These are the activations of a small network on made-up records, seen along a few directions, one row for each record.
Records have a field called NAS. Each example row is followed by its value.
The word missing means that the record has no NAS.
The largest differences between rows may come from other fields.
In the rows, 500 means zero.
Strong random noise was added to every row along 2 fixed directions; ignore it. To show where, here is one row again and again, with new noise each time:
[406 315 430 504 363 333 666 695 427 399 385 459 606 357 408 526 443 565
 497 576 657 389 755 621]
[719 520 564 478 527 434 399 466 611 530 635 509 418 569 556 493 607 457
 558 508 531 473 357 361]
[660 525 535 537 496 524 415 454 568 488 582 489 441 513 501 488 567 476
 545 524 524 559 448 416]
[487 397 462 533 405 430 574 599 470 422 446 465 549 401 428 510 480 536
 512 561 605 478 662 557]

[678 472 619 492 497 487 341 510 602 569 680 605 405 555 533 533 621 465
 555 486 506 419 393 424] -> nasaz
[471 631 469 509 537 619 471 389 489 488 475 468 461 553 537 485 466 493
 513 525 430 643 443 465] -> gor
[331 573 446 606 456 663 555 463 426 447 362 480 522 428 447 512 397 564
 517 555 453 659 602 608] -> gor
[488 537 508 430 546 341 555 531 537 565 512 519 511 598 647 494 479 521
 504 480 490 372 339 460] -> gor
[346 702 442 687 541 820 545 284 360 492 365 416 543 437 431 389 369 488
 445 440 346 886 565 564] -> namun
[531 513 431 432 497 363 443 396 680 567 679 486 521 626 469 549 485 503
 622 305 536 465 396 434] -> missing
[372 433 449 452 475 276 519 556 563 507 581 444 566 458 442 640 482 466
 585 349 602 352 437 421] -> missing
[460 539 484 589 452 568 544 464 474 463 457 461 517 449 479 502 448 522
 483 534 511 650 584 538] -> sataf
[539 619 544 429 646 395 517 405 533 636 540 507 479 664 653 432 537 428
 478 397 401 436 212 394] -> namun
[297 549 412 505 511 465 658 476 356 505 345 419 606 474 539 433 364 518
 438 473 458 565 555 582] -> suza
[443 441 483 497 483 511 529 523 437 478 477 510 548 456 464 495 497 482
 452 489 510 490 615 561] -> silaf
[500 371 534 539 375 512 524 612 491 428 502 525 510 374 379 559 518 530
 496 561 618 512 698 584] -> dovin
[345 488 479 627 468 621 435 406 505 463 453 356 564 395 382 675 439 491
 572 357 575 590 554 444] -> missing
[441 301 481 340 476 244 598 719 467 531 488 551 588 479 528 532 502 515
 493 482 585 200 576 554] -> silaf
[644 391 606 437 472 355 416 608 598 555 647 607 441 554 538 547 611 480
 546 485 549 295 425 449] -> nasaz
[343 337 418 526 328 390 677 663 401 372 360 441 612 315 400 522 414 576
 461 587 652 433 825 668] -> foto
[385 542 461 612 500 666 545 433 412 471 415 479 552 463 434 452 451 496
 445 466 423 641 582 580] -> vafir
[395 663 429 595 569 718 507 346 427 481 391 423 524 496 516 413 407 510
 448 466 383 752 464 521] -> suza
[382 185 454 412 298 326 619 826 455 378 424 543 555 350 359 619 472 584
 519 622 711 246 840 671] -> dovin
[582 478 563 594 452 673 385 484 538 451 569 546 452 462 407 526 576 488
 505 521 500 605 553 517] -> nasaz
[577 382 555 404 454 281 537 619 567 532 573 527 480 505 576 542 561 488
 540 528 614 321 469 471] -> foto
[382 494 435 651 548 755 505 254 635 354 542 456 519 435 333 505 332 535
 510 486 501 740 690 634] -> vafir
[434 470 515 476 514 384 603 540 466 567 469 531 542 512 547 462 483 485
 492 411 466 386 474 519] -> vafir
[440 501 472 656 375 722 495 458 447 382 448 457 509 354 385 503 448 531
 482 580 540 750 733 591] -> foto
[460 574 494 643 456 663 503 417 476 463 461 464 491 436 482 489 436 522
 499 527 476 720 585 546] -> sataf
[579 379 506 465 422 386 520 602 510 451 524 484 516 431 441 510 542 504
 512 533 606 381 605 504] -> dovin
[392 470 475 627 452 685 510 487 406 442 432 507 543 385 385 497 450 520
 460 506 478 639 707 634] -> silaf
[355 339 416 444 485 291 591 527 515 458 548 485 572 379 417 623 355 465
 527 425 637 327 452 487] -> namun
[373 524 457 464 524 455 590 516 448 515 417 492 504 525 531 497 426 537
 494 495 470 467 499 534] -> suza
[570 606 538 580 519 604 402 393 538 540 549 492 449 536 556 495 496 490
 533 517 439 657 416 459] -> sataf

Which value of NAS does each new row have?
[671 481 613 507 499 532 369 489 585 544 662 577 402 523 510 516 602 459
 551 470 504 495 441 423] -> nasaz
[560 420 535 514 413 536 424 552 512 462 556 524 481 445 441 535 536 496
 512 556 567 521 604 522] -> dovin
[280 503 376 457 480 436 671 540 370 443 309 423 586 454 478 470 374 555
 450 511 497 460 630 602] -> suza
[298 502 442 565 438 440 701 545 396 475 336 455 604 429 520 463 358 556
 489 487 495 530 601 619] -> gor
[594 605 568 421 606 329 536 435 584 607 573 506 459 659 694 460 554 446
 526 427 454 424 196 361] -> gor
[535 431 497 374 532 358 498 573 510 523 541 528 532 525 534 499 550 485
 468 470 530 300 491 479] -> silaf
[366 415 486 577 432 552 564 566 412 469 416 535 573 377 409 518 463 532
 469 504 515 501 691 652] -> silaf
[560 645 538 429 643 448 450 399 544 638 573 511 451 652 676 448 504 476
 510 423 396 489 217 372] -> suza
[635 290 581 280 438 216 454 725 616 514 630 603 431 542 517 619 637 493
 556 567 662 155 487 440] -> dovin
[620 397 587 415 462 271 493 613 593 563 617 560 451 535 586 547 571 498
 561 519 596 313 432 435] -> foto
